A small network was shown many inputs. Here are its activations along a few directions, one row for each input.
Each table varies a few parts of the input and shows all the possible inputs, shuffled.
Descriptions start from the smaller parts, as in this example, which fits no table here: one of 8 places around a ring, together with either a single point or one of 9 places around a ring or (one of 3 separate values, together with one of 4 places along a line).
Shared parts are said once, and a part with two or three values counts as separate values.

Other details of the inputs vary at random and push rows far along three fixed directions, the same in every table; ignore that.
These rows show it; all are for the same input, with only those details redrawn:
[-16  -3 -38  15   0  12  20  10   8  14 -38 -23  10]
[-15  20 -21  -6  -2  -4  13  -5   9   6   0  16 -16]
[ 11  -9  -5 -15 -31  13 -33  16 -27   1 -26  15   7]
[-24  -4 -10  -6   9  19 -12  15  17   4 -10  34 -10]
[-28 -25 -20  10  13  36  -7  31  22  17 -43   6   7]
[ 14 -12   0 -14 -30  16 -39  15 -31  -1 -28  22   8]
[ -3  15   0 -19 -11   1 -23   0  -6  -5   8  46 -17]
[-19   3  -8  -9   5  14 -13  10  11   3  -4  36 -12]

A family of inputs:
x1: [ -7 -25 -10  26  -6 -15   0  21  -1   9 -23 -33  25]
x2: [ -3 -13 -24  10 -23  13   7  25  -2   0 -42 -34  17]
x3: [ 14  24  -4  24  33   4  51   9  29  24   7 -44  19]
x4: [-18 -11 -16  20  21 -22  49   1  27  10   9 -46  -2]
x5: [  1  19  -1   0  -5 -15   0 -29 -12  -7  47  20 -33]
x6: [  5  10 -14  14 -17  -9  -3 -34 -18   2   3 -35  -3]
x7: [  7  29 -17   8 -25 -27  14 -22  -5  -3 -18 -16  -6]
x8: [ -8  -9  11  -6 -12   6 -44   5 -24  -3  20  44  -7]
x9: [ 13 -34  18  -7   1  12 -28  19   9  11 -47  -4   7]
x10: [ -8  23  -9  10  -4  12  41 -23  18  -4  30  22  25]
x11: [ -3  30  30  11  31  11  44 -15  -1  -8  17  -3   1]
x12: [-46  17 -10   7  33 -30  18 -15  31  16  29   1  -7]
x13: [  5  14  -1 -22  12 -22  18 -13  12   8  17  17 -24]
x14: [ -9  -5   7 -10   3 -18 -24   5 -15   6  24  33  -1]
x15: [ -4 -13  18   9   0   8 -32   3   5 -18  24  26 -23]
x16: [-30 -30   3   4  37   6   9  12  32  15  19   7 -10]
x17: [ 31   5  40   1 -19  10  23   6 -44  10 -19 -35  36]
x18: [-11 -18   4   6 -14  11 -45   1 -25   2 -13   5  19]
x19: [ -1  14   3 -10 -12 -43   2  -3 -16  -6  37   7  -4]
x20: [  2 -18  14 -15  14   3 -22  -2 -12 -15  31  22 -18]
x21: [ 25   0  -5  -7 -17 -31   8 -19 -33  11  17 -22  -1]
x22: [  7 -18 -19  20 -13  22   7  15   8  -3 -48 -44   6]
x23: [ -5   3 -19  31  -1  -7  14 -25   3   4  -8 -39  -7]
x24: [-32 -28  16  16  46  -2  -5   4  42  12   7  17 -13]
x25: [  6  21   9 -12  -3 -38  -9 -10   3  -2  -4  25  -7]
x26: [-15  11 -17  -7  41  -3  30 -15  37  -2   8   9 -29]
x27: [-11  11  -8 -11  30  -1  10 -21  26  -5  -3  -8 -17]
x28: [-10 -18  20 -10  23  10 -38 -11  -3  -7  15  19 -11]
x29: [-18  33  26  10  17  -4  42   3  -1   9  10   3  20]
x30: [  6  11  18 -14   1 -36 -10 -32 -13   2  39   9 -14]
x31: [ 20 -12   4 -18 -24  26 -30   6 -20  -2 -18  13 -10]
x32: [-28 -33   4   8  42  17  -2  15  30 -12  14   6 -11]
x33: [ 20  29  29  -8  15   5 -21  27   0   4  29  34  17]
x34: [-15 -19 -13  -4  29   6  31  15  38  18 -16 -15  -5]
x35: [ 29  11 -10 -14 -17 -18  22 -11 -15 -20  -2 -34 -10]
x36: [ 18  14   6 -15   5 -18   1 -14   4 -27  13   8 -27]
x37: [ 23 -20   3 -17 -30  27 -28  14 -22  -5 -21   0  -3]
x38: [  3 -42   5  15   9  19 -26  17  -5 -13 -18 -19   8]
x39: [  6  17 -20 -14 -13 -25  18  -3 -10  15  -9 -10   3]
x40: [-32  13  31  24  38  46  26   7  27   3   7  19  -3]
x41: [ 54  39   3   6   2   0  16 -12 -24  -6  19 -34  16]
x42: [ -8   1  -3  33  26  51  -3  42  23  17 -17  -9  34]
x43: [ 39 -27  30 -22 -27  31 -14   2 -25  -1   4  15  48]
x44: [  4 -14   7 -12 -12  32 -37   3  -3   2 -32   1  -2]
x45: [ -5  27   0 -23  -5 -38  17   4  11  -8  24  17 -16]
x46: [  4 -22 -17  17  18  44  44  -5  20   2 -14 -33  46]
x47: [ 13   6 -11  12 -27 -15  12 -15 -21 -13  17 -35  -8]
x48: [  9 -29  10 -10 -22  -8 -35  21 -38   4  -1   8  22]
x49: [-11 -16 -26   2   4   0  21  27  14  20 -38 -29  19]
x50: [ 21 -25   5  12 -19 -18  -3   4 -18   1 -10 -39  14]
x51: [-21 -26  -5   8  15   7  -1  39  30   8 -42  -5  16]
x52: [ 31  12 -17 -16 -13 -18  19 -20 -21 -13  -2 -27 -11]
x53: [-29 -14   7   1  30  32  20  17  43  10  15  41  36]
x54: [-12  54  29   9   1  -2  28 -16 -12  -9  32  28   0]
x55: [-38 -18   1  12  13  13 -17  23  18  -8  14  22  -4]
x56: [ 24  -2   2 -20 -20 -12  -6 -12 -16  13 -27 -30  10]
x57: [ 25  20 -12  -6 -34 -13  19 -13 -14 -15   1 -29 -15]
x58: [ -7  -7  14  -2   7  19 -25   0  23  -7 -16  26 -21]
x59: [-16   3  12   9  -1 -13 -34 -10  -3 -10  17  37 -12]
x60: [  2  16 -18  25 -25 -32  10 -16 -17 -12  12 -23   1]
x61: [ 18 -40   8  -8  -4  21 -40   9 -35  -4 -10  -3   8]
x62: [ -8   3 -19  -2 -12   5   6  11   2   3 -15  -1  -2]
x63: [ 25  16  30   1   8  43 -29  19  -2  -2  21  25   5]
x64: [-10   4 -12   6   2  -3  14 -16   3   0  31  -3 -25]
x65: [-12  21  -9  11  18  25  50 -31  41  -3  41  18   4]
x66: [  0  13 -25  13 -24 -24  15 -16 -25   0  17 -21   1]
x67: [ 15  25 -17   7 -35 -26  13  -8 -12 -14 -10 -18  -4]
x68: [ -8  -1  -1  14  26 -16   7 -26  13  -8  13 -12 -17]
x69: [ -3  -8  27  -6  -3 -26 -41   2 -14  -3  12  36   1]
x70: [  2  26   8 -27 -10 -33 -14 -14  -6   1   9  20  -5]
x71: [-12  -7 -28  12 -12  16  -3   5   0  15 -55 -37  22]
x72: [ 31  -4  -1  -6 -12  -6  -9 -16 -18 -11 -34 -27   0]
x73: [  5  11   5 -22 -21   1 -30   1 -16  -7   5  45 -13]
x74: [ 13 -15  25 -19   2  -6 -19  14   9  -9  -5  24  -9]
x75: [ 21   7  -1 -18 -16 -24  24  -1  -2  -2   0 -25  -6]
Question: Changing only one part turns x15 into x60. The same change can be made to x40. Which row results?
Answer: x54
Question: What do these inputs look like to the network?
Answer: one of 5 places around a ring, together with either one of 3 separate values or (one of 2 separate values, together with one of 6 places around a ring)
Question: Which other rows does x32 become when the choice among 2 separate values takes its other values? List them by row number.
Answer: x35
Question: Start at x59 and move only the place on the ring of 5, one step at a time. The first step leads to x69. Which rows follow, in order?
Answer: x24, x68, x23
Question: Which other rows does x11 become when the choice among 3 separate values takes its other values? List them by row number.
Answer: x41, x46

A family of inputs:
x76: [ 15 -15  21  -9 -10  19 -25  13 -20  -1 -13   4  17]
x77: [  9 -15  -6   6  -7   7   8   8 -13   9 -23 -33  25]
x78: [ -9 -18 -21  23   4  12  15  13   2  15 -29 -39  28]
x79: [-25   1  30 -11  31  11 -22  16  32  -7  26  61 -17]
x80: [  3  12  34 -28   0 -15 -29  -4  -6 -11  31  56 -21]
x81: [-29 -11  -5   8  34   7   9   3  35   4  -5   0 -16]
x82: [ 11  19  22 -12  -5  -8 -17 -18 -16 -14  46  39 -16]
x83: [-26   4 -14  13  34  28  20  12  43  16  -9   3  -4]
x84: [  9 -25  13  -9  -9  14 -36  14 -16  -2 -28   0   4]
x85: [  4  34  -2  -5 -10 -40  12 -23 -10  -5  27   9 -15]
x86: [ 14 -14 -22  15 -17  -4  10  -4 -15   2 -22 -54  12]
x87: [ 15  38  -1 -11 -12 -15  22 -17  -9 -12  26  10 -19]
x88: [ 31   8  15 -24 -21   5 -15  -4 -22 -10   2  18   8]
x89: [ 33  12  -3   5 -27  -9  14 -17 -30  -6   8 -32  11]
x90: [  3 -13 -14  14 -12  -3  -3   6 -12   8 -33 -30  13]
x91: [ 11  37  11 -10  -3 -25  17 -23  -7  -7  29  10 -13]
x92: [  4 -20   8  -8  -1   6 -22   1 -10  -4  -2   1  -4]
x93: [  1 -20  12  -9   1  10 -32   8  -2 -10   2  16  -8]
x94: [ 15  12  -7   3 -30   5   8 -13 -22  -3  -9 -14  10]
x95: [  7  20   1  -9 -11 -34  -4 -24 -14 -10  33  17 -20]
x96: [  4  -8  16  -2   1  16 -15  14  -2  -4  -2  10   9]
x97: [ 30 -14  10 -11 -34  -4 -28   8 -38  -5  -8  -7  17]
x98: [  2  -7  -8  -7  -8   6  -9  10  -4  -6 -16   0 -11]
x99: [ 28  15  -1   2 -26  -9   2 -17 -35  -5   8 -16   9]
x100: [ 14 -16  12  -3  -8  16 -12   8 -18   2  -8  -8  19]
x101: [-16 -39  14   3  12  34 -36  32   3   6 -13  21  19]
x102: [ 14  23  23 -18  -6 -13 -11 -13 -11 -16  44  35 -13]
x103: [-35  19 -22   8  15 -17  32 -19  35   2  14  10 -25]
x104: [-31   7   3   5  38   1  23   1  39   6  15  15 -10]
x105: [ -1  25  11  -9   0 -22  -2 -14  -5  -8  34  28 -12]
x106: [ 21   9   4 -17 -27  -4  -9   8 -27  -7  -3   8   3]
x107: [-27  21  -3  15  34   2  26  -9  35   2  19  14 -16]
x108: [-21 -32  -8  15  21  19   3  19  22  14 -34 -20   8]
x109: [-20  -8   7   4  21   6  -3  16  26   3  -3  16  -4]
x110: [ 36  13   4 -22 -31 -10  -4 -10 -29  -8  -2  -1  12]
x111: [ 25 -11  24  -9 -18  20 -28  10 -29  -3 -18   2  15]
x112: [-16  12 -14  -3  22  -8  32  -8  36   4   6   8 -10]
x113: [ -4  30  -6   2   8 -27  32 -20  12  -4  35  -1 -11]
x114: [-13   0  18 -13  -2  20 -23   6   4  -7  11  47  -3]
x115: [  6 -28  21  -6  -6  31 -44  24 -19  -2 -10  22  20]
x116: [  7 -14  14 -11 -13   0 -34   9 -21  -3   4  23   5]
x117: [ 13 -13 -16  10 -15  -7  18  -2 -18  11 -22 -49  22]
x118: [ -2 -16  33 -17   6  19 -38  22  -3  -3  -3  39   4]
x119: [ 11  20   5 -23 -17 -23  -8  -8 -12 -14  23  32 -28]
x120: [ 26  16 -15  -8 -37 -22  13  -4 -31  -2 -10 -23   4]
x121: [  9  29  19  -7   2 -10   3 -15   1 -13  33  25 -18]
x122: [ -6  18  11 -15   8   5   0   6  10  -9  22  39 -18]
x123: [ 27  12  -6   0 -32 -26   8 -11 -30  -3  -3 -30  10]
x124: [ -8  33 -17   6   5 -36  23 -30   8  -5  21  -6 -27]
x125: [-16   8   0  10  18   5   8   3  15   4   2   7   1]
x126: [-28 -10  -3  13  32  12  15  11  36   6  10   4   1]
x127: [-30 -21 -15  16   8  30   8  21  22  13 -34  -9  20]
x128: [-30   1  -6   6  35 -11  24 -10  37   5  23   9 -23]
x129: [ 24  16   2  -1 -26 -13  -3 -12 -34  -5   4 -12  11]
x130: [  8  27   0  -6  -3 -30  25 -25  -7  -3  34  -4  -8]
x131: [ 14 -11   4 -16 -20  11 -34  20 -17   7 -22  11  11]
x132: [  3  10 -17   9 -11 -25  13 -15  -9   2  -2 -23  -4]
x133: [-13  -3  27 -18  16  -1 -22   5  12  -5  23  49 -17]
x134: [ 20  14  20 -36 -13 -17 -26 -16 -10 -17  27  51 -24]
x135: [ 18  14 -10  -7 -44 -20   1 -15 -33  -3  -5 -10   7]
x136: [-25 -27 -19  25  18  17   9  22  20  18 -35 -27  19]
x137: [-35  12  -3  11  35  -2  18   3  37   6  13  19 -10]
x138: [  3  16  -9  13   1  -6  28  -5   4   3  -5 -27   8]
x139: [  8  11 -30  17  -9 -28  38 -19  -2   4  -3 -50   1]
x140: [  2 -23  -3   7  -5   7  -4  13  -3   5 -13 -18  16]
x141: [-12 -31 -18  18   7  17  -8  13   4   8 -32 -28  11]
x142: [ 11 -20   1 -13 -18  15 -39  21 -14   7 -29   8   6]
x143: [-19 -13   4   3  21  10 -13  11  25  -3  -7  12 -14]
x144: [ 15 -19   9   5  -7  26 -14  14 -12  -1 -14 -11  19]
x145: [ 11  16 -35   4  -7 -19  40 -25   5   1 -15 -44  -4]
x146: [  0  -8  -7  18   1  18   6   6  -3   7 -20 -24  17]
x147: [  0   9 -22  14  -8 -24  26 -15  -7   7   6 -29   5]
x148: [-13 -37  16   4  13  40 -35  30   3   4 -12  21  19]
x149: [ -6  -6  26 -11   9   9 -25  14   7  -8  15  38  -3]
x150: [ -1  30 -11  -9 -19 -28   8 -33  -7 -12  22  12 -27]
x151: [ 19  -4 -12  14 -11   8  23  -5 -17   8 -22 -50  22]
x152: [ 6 -6  1 -3 -5 -7  2  0 -9  4 -3 -9  6]
x153: [ 22  -7   0  -3 -24 -14 -10  -6 -25  -6   3 -14   3]
x154: [ -2 -17 -13  18   8  19  22  10   4  14 -29 -42  26]
x155: [-29  -8 -15  18  30   0  22   5  40   7  -5 -11 -10]
x156: [ -5  22  -9  -1   9 -33  29 -27  10  -1  28  -3 -22]
x157: [-19  -4 -34  27  13 -13  35 -10  17  12  -7 -39   0]
x158: [  6 -23   2 -14 -11  24 -46  23  -9   3 -30  11   1]
x159: [-22  -3 -17  15  19  -3   9  -4  20   3  -5 -11 -11]
x160: [  0  24 -29  12   0  -3  37  -5  10  16 -13 -34   7]
x161: [ -7 -17  -6   0   4  28 -14  30   9  16 -33  -2  19]
x162: [ -2  10 -18  10  16  12  40  -8  25   6 -11 -21   4]
x163: [  1 -15  29  -9  10  28 -27  14   0  -3   0  28   2]
x164: [-34 -15  -4  11  37  13   2  11  43   1  -3   7 -16]
x165: [ 29   1  -2 -10 -28 -18  -7 -18 -36  -7  -3 -25   0]
x166: [ -6   3   1   2   6 -11   0  -1  12  -2   3   5 -12]
x167: [  0 -32   1   2  -6  16 -34  12 -14  -2 -16  -2   6]
x168: [  4 -14  14  -1   1  18 -15  12  -3  -3   5   9  11]
x169: [-25 -15  12   7  39  30   5  10  34   5  10  18  -4]
x170: [  8  11 -10   3  -8 -24  18 -15  -6   3  -7 -25  -5]
x171: [-26  12   2  14  39  10  26  -2  44   0  21  12 -15]
Question: What do these inputs look like to the network?
Answer: one of 6 places along a line, together with either one of 4 separate values or (one of 3 separate values, together with one of 4 places along a line)
Question: Changing only the place on the line of 6 turns x116 into x78. The same change can be made to x123. Which row results?
Answer: x149
Question: Changing only the place on the line of 6 turns x147 into x101. The same change can be made to x131. Which row results?
Answer: x161
Question: Changing only the place on the line of 6 turns x115 into x99. The same change can be made to x102. Which row results?
Answer: x144
Question: Which other rows does x125 become when the place on the line of 4 takes its other values? List them by row number.
Answer: x115, x129, x148
Question: Which other rows does x120 become when the choice among 4 separate values takes its other values? List them by row number.
Answer: x112, x131, x135
Question: Which other rows does x150 become when the choice among 4 separate values takes its other values? List them by row number.
Answer: x98, x145, x158
Question: Which other rows does x155 become when the choice among 3 separate values takes its other values? List them by row number.
Answer: x108, x132
Question: Which other rows does x91 become when the choice among 3 separate values takes its other values? List them by row number.
Answer: x125, x138
